Each row below is a small network's average activation on inputs in which a field has the value named, seen along a few directions.
Values that are neighbours, or in one group, have similar rows; names and order tell nothing.

Other fields shift rows strongly along one fixed direction, in all tables alike. That doesn't count.
These rows show it; all are for the same value of a field, averaged over different records:
[  0   9  -7   1  -1  11 -11  14  -6  12 -19  13  -4 -25 -11]
[ 2  5  5 -3  1  0  3 -1  0  0  3  1  2 -4  5]
[ 1  4  6 -2  4 -1 10 -8  1 -5 10 -1  3  4  9]
[  1  10 -10   4  -3  17 -21  30 -11  23 -32  17  -7 -38 -19]
[ 1  7  2  1  1  3  0  3 -3  2 -4  3  0 -9  0]
[ 2  6  3 -1  2  0  2  1 -1  0  1  3  3 -4  2]
[  1   6   0   0  -1   6  -7  11  -5  10 -12   9   1 -17  -6]
[ 2  6  6 -5  2 -4  9 -8  1 -7  9 -2  2  4  7]

F, 10 values:
f9: [-10 -18   1  -5  -3 -17  16 -29  13 -28  29 -26  11  45  18]
f8: [ -4 -13 -16   0  -2   6 -11   8   7   3 -16 -10   2  -2  -3]
f1: [ 4  0  5  7 -1 -6  3 -2 -6  4  3  5 -9  3 -8]
f2: [  4 -13   5  -7   3 -15  13 -23  12 -12  19 -20   6  32  16]
f5: [-2 -4 -5 -1 -1  4 -5  8  4  3 -7  0 -1 -6  2]
f7: [-4  4  3  8  0 -3  1  2 -4 -2  6  6  0  1 -6]
f10: [  8  -1  13  -3   6 -11  11 -15   2   0  11  -5  -2  13   6]
f3: [ 1  6  0 -3  2  4  0  2 -2  2 -1  7 -1 -9  1]
f6: [-6 -4 -5  5 -4  3 -3  4 -3 -3  2  0 -1  1 -5]
f4: [ -2 -10  -7   4  -5   4  -8   3   0   0  -3  -1  -5  11  -8]
F is arranged as a 2 by 5 grid.
Q: List every value one step from f1, in the order listed.
A: f7, f10
Q: List every value one step from f5, in the order listed.
A: f2, f3, f6
A value of F combines one of 2 hidden first parts with one of 5 second parts; all combinations occur once.
Q: f4 and f7 share the first part; f4 and f2 share the second. Which value has the first part of f2 and the second part of f7?
A: f3
Q: f1 and f9 share the first part; f1 and f10 share the second. Which value has the first part of f10 and the second part of f9?
A: f8
